Each row below holds a small network's activations on one input, seen along a few directions.
Each table varies a few parts of the input and shows all the possible inputs, shuffled.
Descriptions start from the smaller parts, as in this example, which fits no table here: one of 3 separate values, together with either a single point or one of 11 places along a line or (one of 6 places along a line, together with one of 8 places around a ring).
Shared parts are said once, and a part with two or three values counts as separate values.

Rows:
r1: [  0   3   1   3  -4 -10   1  -4  -3   3  -3  -1   4   2  -2]
r2: [  9   0   0   4  -2 -12  -2  -2  -7  -3  -4   2  -3   2   0]
r3: [ 5 10  2  0 -5 -9  5 -5 -4  2 -1  1 -3 -1 -1]
r4: [-11  -9  -2 -12  14  44   1   9  12  -6  12  -1  -4   0   3]
r5: [ 8 -1 -1  0  0 -6 -2  1 -8  1 -3  1  0  3  2]
r6: [ -8  -1  -3 -17  13  46   2   9   9  -4  15  -5  -5  -2   4]
r7: [ -1   7   1   5  -8 -12   5  -3   3   4  -4  -1   0  -4  -1]
r8: [ 6 -3 -2  0  1 -6 -5  2 -8  2 -4 -1  4  4  1]
r9: [  8   5   1   4  -3 -11   1  -5  -7  -3  -3   2  -5  -1   0]
r10: [-4  4  0  4 -5 -9  2 -2  0  3 -2 -2  6  0 -2]
r11: [  0   7   1   6 -10 -15   4  -6   4  -2  -6   1  -3  -5   2]
r12: [  0  -1   3   6  -4 -13   1  -5   0   1  -6   2   1   1  -3]
r13: [ 1 11  1  1 -5 -8  6 -3 -1  3  0  0 -1 -3 -1]
r14: [  3 -10   1   9  -2 -14  -5  -2  -3  -4  -9   3   2   4  -2]
r15: [-11  -7   0 -16  15  41  -1  10  12   2  20   0  -1  -4   1]
r16: [  9   3  -4  -5   2  -4  -4   3 -12   3   1  -3   1   4   0]
r17: [  8   1  -4  -5   3  -4  -6   4 -11   5   0  -6   5   5   0]
r18: [-11 -11   1 -15  16  40   0  10  15   0  17   3  -4  -5   1]
r19: [  2 -11   0   5   0 -10  -6   1  -5   0  -8   2   5   5   0]
r20: [ 0  9  0  1 -4 -8  4 -2 -1  4 -2 -2  3 -3 -1]
r21: [  3  -5   2   9  -3 -14  -3  -5  -3  -4  -8   2  -1   2  -2]
r22: [  7   3   0   3  -2 -11  -2  -4  -6  -1  -4  -1  -1   0   0]
r23: [ -4   3   2   9 -10 -16   2  -6   5  -3  -7   2   0  -3   1]
r24: [  4  -4  -4  -2   3  -5  -8   4 -11   4  -1  -5   8   8   0]
r25: [  1  10   2   6 -11 -16   6  -7   4  -3  -5   4  -7  -6   2]
r26: [ -6  -1   3  11  -9 -16   4  -4   6   1  -8   3   1  -2  -3]
r27: [ -8  -2   0 -19  15  42   1  10  12   2  20   0  -4  -6   2]
r28: [  4  -6   0   7  -1 -12  -6  -1  -6  -3  -6   1   4   6  -1]
r29: [  3  -2   1   7  -3 -12  -3  -4  -6  -2  -5   0   2   3  -1]
r30: [ -6   2  -3 -17  12  46   5   8   9  -6  17  -2  -9  -2   4]
r31: [ 4 -8 -3  1  3 -8 -7  3 -9  2 -4 -3  6  6 -1]
r32: [ -4   0   2   6  -5 -12   3  -3   2   2  -6   1   3  -1  -3]
r33: [ -5   3   1   8  -9 -13   3  -3   3   3  -5   0   3  -1  -2]
r34: [  0  10   2   5  -9 -12   7  -4   3   2  -3   2  -4  -4  -1]
r35: [ -6   0   0 -19  14  42   3   9  12   1  21   2  -8  -7   2]
r36: [  8  -2  -1   4  -1 -11  -4  -1  -6  -2  -5   0   2   3   0]
r37: [ 4  8  1  0 -4 -9  2 -4 -4  4 -2 -2  1 -1 -1]
r38: [ -4  -1   3  12 -10 -19   2  -7   7  -4 -10   4  -3  -4   0]
r39: [ 3 -8 -1  3  1 -7 -7  2 -8  1 -5  0  7  6  1]
r40: [-11  -5  -3 -14  13  46   1   9   9  -5  15  -4  -2   1   3]
- The inputs of r13 and r20 match in every part but one. If r16 is changed in the same way as r13 into r20, which row does it become? => r17
- The inputs of r3 and r37 match in every part but one. If r34 is changed in the same way as r3 into r37, which row does it become? => r7
- What do these inputs look like to the network? => one of 4 places along a line, together with either one of 2 separate values or one of 8 places along a line
- Change only the place on the line of 4 in r2. List by row number the other rows that result. => r14, r28, r36
- Start at r4 and move only the place on the line of 4, one step at a time. The first step leads to r40. Which rows follow, in order? => r6, r30
- Change only the place on the line of 8 in r19. List by row number the other rows that result. => r12, r14, r21, r26, r31, r32, r38

Rows:
r41: [ 19  13  -8   7  -9 -43  -9  -6 -37  11 -18 -18  23  16  -2]
r42: [-50 -42   1   4   9  11 -12  18  25  28   3  -6  47   8 -13]
r43: [-21  18   7  -6  -1  45  25  -7  32  -9  16   2 -19 -17  -1]
r44: [ -7 -12  -1  -6   9  40  -2   4  22 -25   7   4 -20  -8  11]
r45: [  0 -10   3  25 -19 -30   1  -8  10 -18 -25  11 -10  -3   7]
r46: [ 20 -33  -1 -11  31  35 -22   9 -17 -18   9   8  -9  15   5]
r47: [ 10  31   4   3 -18 -47   8 -11  -4  20   1   2   1 -13  -5]
r48: [-18  21  11  24 -29 -28  25 -22  22  -6 -12   9 -11 -13  -3]
r49: [ 25 -30   2  18   5 -36 -19  -4 -23 -13 -23  10  -3  15  -4]
r50: [ 16  13 -16 -26  14  27  -8  18 -32  11  15 -20  12  17   5]
r51: [  7  30  -2 -32   9  26  13   9   3  20  27  -2 -10 -17   1]
- What do these inputs look like to the network? => either a single point or (one of 2 separate values, together with one of 5 places around a ring)

Rows:
r52: [  2  36  -1   5 -20 -19  17 -12  -4   4  -3  -7  -2  -5   0]
r53: [ -6  -4   3  20 -17 -23   3  -9  12 -14 -18   7  -8  -4   5]
r54: [ 22   8  -1 -17  12   6  -3   5 -13   5  14   4 -12  -3   0]
r55: [  5 -11 -12 -10  11  17 -14  14 -17   0   0 -14  14  15   5]
r56: [  3 -22   0  14   4  -7  -9  -2 -13 -10 -14   0   7  17  -4]
r57: [ 23  13  -3 -15   9  18   1   1 -14  -8   8  -1 -17   0   7]
r58: [  2 -25   4  11   7 -16 -14  -1 -11   2  -8   4  13  12  -7]
r59: [  4 -14  -8 -13  14   6 -18  16 -16  12   5  -8  20  12   1]
r60: [-27   2   4  -5   3  46  13  -1  33 -11  14   1 -10 -12   3]
r61: [  2  30   2   1 -15 -29  14 -10  -3  17  -1  -4   3  -9  -5]
r62: [-25  -4   7  -8   5  33  12   5  31   5  16   8  -5 -13  -3]
r63: [ -4  -9   6  17 -13 -33   0  -6  14  -2 -14  11  -2  -9  -2]
- The inputs of r52 and r61 match in every part but one. If r57 is changed in the same way as r52 into r61, which row does it become? => r54
- What do these inputs look like to the network? => one of 2 separate values, together with either a single point or one of 5 places around a ring
- Change only the choice among 2 separate values in r60. List by row number the other rows that result. => r62

Rows:
r64: [-7  2  2  1 -1 10  5 -2 10 -4  3  2 -5 -5  0]
r65: [ 2  3 -1 -5  4  8  1  1 -3  1  5  0 -1  1  0]
r66: [-1  4 -1 -8  5 14  2  3  1  3  7 -3  0 -2  0]
r67: [ 3 -8 -1  1  3 -1 -6  2 -4 -2 -2  0  3  4  1]
r68: [ 6 -4 -2 -1  3  1 -4  2 -6 -3 -2 -1 -2  3  1]
r69: [ 0 -7 -1  0  3  3 -5  2 -3 -1 -1 -1  4  5  1]
r70: [ 5  2  0 -4  3  4 -1  1 -4  0  4  1 -3  1  1]
r71: [-6  3 -1 -6  2 13  3  4  5  3  7 -2  1 -2  1]
r72: [ 1  4 -1 -7  4  9  0  2  0  2  6 -2 -1 -2  1]
r73: [-3  2 -1 -5  2  9  1  3  4  2  5 -1 -1 -2  1]
r74: [-1 -8  0  1  2 -3 -4  2 -1  2 -1  1  4  2 -2]
r75: [-4  1  2  1 -1  5  4 -2  9 -5  2  3 -6 -5  0]
r76: [ 3 -3 -2 -2  3  5 -3  2 -4 -3  0 -2  0  4  1]
r77: [  9   8   2  18 -18 -49   1 -12  -9   2 -19   2   3   0  -3]
r78: [-4 -7  0  0  3  1 -3  2  0  3  0 -1  6  3 -2]
r79: [  7   8   2  17 -17 -45   1 -11 -10   3 -18   0   5   2  -3]
r80: [-7  0  1 -2  0 11  4  0  9 -1  3  1 -2 -4  1]
r81: [-4  0  2 -1  0  6  3  0  7 -2  1  3 -4 -4  1]
- The inputs of r78 and r74 match in every part but one. If r76 is changed in the same way as r78 into r74, which row does it become? => r68
- What do these inputs look like to the network? => one of 2 separate values, together with either a single point or one of 8 places along a line
